Each row below holds a small network's activations on one input, seen along a few directions.
Each table varies a few parts of the input and shows all the possible inputs, shuffled.
Descriptions start from the smaller parts, as in this example, which fits no table here: one of 3 separate values, together with either a single point or one of 9 places around a ring or (one of 4 places along a line, together with one of 8 places around a ring).
Shared parts are said once, and a part with two or three values counts as separate values.

Other details of the inputs vary at random and push rows far along three fixed directions, the same in every table; ignore that.
To show where, the next rows are all for the same input, with only those details redrawn:
[ -8   7 -16   7  21   2  -2  21  -8 -29  -3 -15]
[ 12 -14   9   1 -27 -16  -3 -22 -14  42   9  -8]
[  6  17   1  37 -42  -1 -21   9 -10  29  26 -15]
[ -5 -27  13 -22  -4 -27 -10 -30 -25  18  -3  -6]
[-37  -4   8  -9  12 -28 -38  -9 -35 -34  -2 -14]
[ 15 -31  -1 -26  11 -13  23 -23  -9  23 -12  -4]
[  4 -21  -5 -20  19 -11  15 -13 -11   0 -12  -7]
[-22  -7   4  -6   3 -20 -25 -11 -27 -14   1 -12]

A family of inputs:
R1: [  6  10  24 -22 -28   5  -7 -24  -4  44   9  14]
R2: [-18  22   1 -11  11  14  -5  13  26 -42  -8   6]
R3: [ -8 -23  10 -13  -2 -38 -13 -33 -15  17 -10  23]
R4: [ 17   6 -23  -9  17   7  35  16  16  -7 -25  22]
R5: [15 -6 -8  6 44 26 29  7 15  2 -9  8]
R6: [ -2  31 -15  17 -11  13   7  30   0  -1   2   4]
R7: [ 36  -1 -13  27  16  30  26   8  32  25  -1  21]
R8: [  3   7   5  40 -49  -5 -15  10   0  18  33  -8]
R9: [ 11 -31  11  -3  19   3  22 -25  28  12 -12  11]
R10: [  6  28  23  13 -54  17 -23   7  10  15  34  -4]
R11: [ 37  23 -11  -4  -2  33  30  12  35  21  -3  25]
R12: [  7  16 -17  26  -3  11   2  28   1  -3  11 -15]
R13: [-21  29   3 -23  26  17 -22  18  -7 -53  -4 -13]
R14: [-26 -10   0 -10  15 -22 -11 -14 -24  -9  -7   7]
R15: [-17  20 -13  -6  12   5 -10  28 -13 -41  -9 -14]
R16: [ 12 -32   7 -39  -6 -12  29 -16   0  11 -13   5]
R17: [ -5  12 -16  37 -10   0   6  23  26 -13   5   0]
R18: [ 20 -21  -2  -9  36  22  19  -6   8   6  -7  -6]
R19: [-29   3  -5  -6  -4 -12 -10  10   8 -33 -14   5]
R20: [ -9  -5  27  26 -18   1 -30 -13  -4   0  24  -8]
- The inputs of R4 and R16 match in every part but one. If R7 is changed in the same way as R4 into R16, which row does it become? => R20
- What is each input in this table made of? => one of 4 places along a line, together with one of 5 places around a ring
- Which other rows does R14 become when the place on the line of 4 takes its other values? List them by row number. => R1, R5, R6

A family of inputs:
R21: [  5  28  -3  34 -27   6 -14  13  13   8  10   4]
R22: [  2  19 -17   2   7  14   5  27   0 -10  -6   3]
R23: [ -1  10  -3  43 -26   7 -10  16  10  10  18 -11]
R24: [ 31 -19   7 -21  -6   1  44 -26  23  49 -11  25]
R25: [  6   7 -12  22  11  10   7  18  11 -17   1  10]
R26: [ -4   2 -11 -10   3   5  11  16   6 -21  -9  -1]
R27: [-23 -13  27 -23 -17 -21 -21 -33  -6   6   2   8]
R28: [-15 -21   2 -26  43  -5  -1  -3  -7 -48 -13  -2]
R29: [-23 -18 -14 -28  35 -19   7   0 -10 -44 -17  -8]
R30: [-17 -10  17 -21 -20 -29 -18 -25 -22   7 -10  12]
R31: [  5  12   0  37 -29  10 -12  16  12   4  24  -2]
R32: [-17  -5  -6 -30  47  -6  -8  -6  -6 -38 -25   6]
R33: [ 36 -35  20 -20 -16  -2  21 -44  -3  61   5   9]
R34: [-20  30  14  21 -25   0 -51   0 -15 -10  18 -12]
R35: [ 47  -5 -28  11  -4  11  60  13  25  42  -4   6]
R36: [  3   7 -11  20  18  19   7  17   1 -10   1 -13]
R37: [ -2   9  21  10 -37  -8 -31 -10  -1  17  16  -8]
R38: [  4   8 -17   9   6   5  12  26   2 -16   5 -16]
R39: [  0  10  -9 -13  11  13   8  13  -7 -17  -8  -5]
R40: [-13 -17   5   1  12 -18  -4 -16  -9  -2 -12   5]
R41: [ -6 -13   6 -10  16  -9 -12 -15 -13  -3  -2  10]
R42: [  3  12 -12   9   3  13   4  17  22 -19  -2  -4]
R43: [ 41 -24 -17 -26  18   9  58 -10   7  35 -11  -4]
R44: [-14 -14  23 -29 -20 -23 -19 -22 -22   5  -3  -2]
R45: [ -6  13  -5  -7  21  12   4   9   7 -11  -5  11]
R46: [  1   7 -16  23  21  13   4  20   4  -5  -2  -3]
R47: [ -4   7   2 -10  14  12   8  11  13 -19  -1   0]
R48: [ -6  -3  20  25 -32 -10 -26  -8 -10  23  19 -13]
R49: [-18  -5  29 -25  -8 -12 -23 -35 -19   9   3   4]
R50: [  4  24 -14  31 -19   2 -10  21  -7  15  18  -7]
- What is each input in this table made of? => one of 5 places around a ring, together with either one of 2 separate values or one of 4 places along a line
- The inputs of R42 and R32 match in every part but the place on the ring of 5. If R29 is changed in the same way as R42 into R32, which row does it become? => R50
- List by row number the other rows that have the place on the ring of 5 in common with R38. => R28, R37, R44, R47, R48
- Which other rows does R23 become when the place on the ring of 5 takes its other values? List them by row number. => R36, R40, R46, R48
- Which other rows does R21 become when the place on the line of 4 takes its other values? List them by row number. => R24, R25, R40

A family of inputs:
R51: [-13  20   9  19 -20   0 -29   4  -8   1  15  -5]
R52: [ 36 -20 -25  -2  19  10  54   9  13  22 -11  -2]
R53: [ -8 -10   2 -17  15  -4   4  -5   1 -19 -10   3]
R54: [ 13   7 -14  38 -13   7   7  21   7  13  14 -10]
R55: [-11  18  11  18 -22   1 -29   4  -8  -1  19  -3]
R56: [-27 -20  -3 -16  39 -19 -13  -8 -26 -40 -13 -11]
R57: [ 13 -23  27 -19 -32 -14  -2 -39  -8  49   6   5]
R58: [ -9  -7   0 -15  20  -4   3  -7   1 -14 -13   4]
R59: [-25   1  11  -7   0 -15 -28 -10 -10 -21  -2  -3]
R60: [ -8  -9   1 -16  18  -4   3  -6   0 -17  -9   7]
R61: [ -7  -5  -2 -21  15  -6   3  -4  -2 -15 -13   0]
R62: [ 11 -21  24 -20 -36 -19   0 -36  -8  48   4   7]
R63: [ 34 -10 -13 -14  17  20  45   3  24  18 -12   1]
R64: [ -7  -8   1 -14  20  -4   1  -7   0 -15 -12   8]
R65: [  3  27 -20  23  18  28   5  37  13 -27   3  -3]
R66: [ 10  20  -7  21 -18  14   3  20   9   8  13   2]
R67: [-15  21   6  18 -23  -4 -28   6  -9   0  12  -3]
R68: [ 11  21  -8  23 -16  14   1  19   9  10   9   3]
- What is each input in this table made of? => one of 3 separate values, together with either a single point or one of 5 places around a ring
- The inputs of R53 and R62 match in every part but the choice among 3 separate values. If R58 is changed in the same way as R53 into R62, which row does it become? => R67
- Which other rows does R52 become when the choice among 3 separate values takes its other values? List them by row number. => R54, R56
- Which other rows does R57 become when the place on the ring of 5 takes its other values? List them by row number. => R51, R55, R63, R65
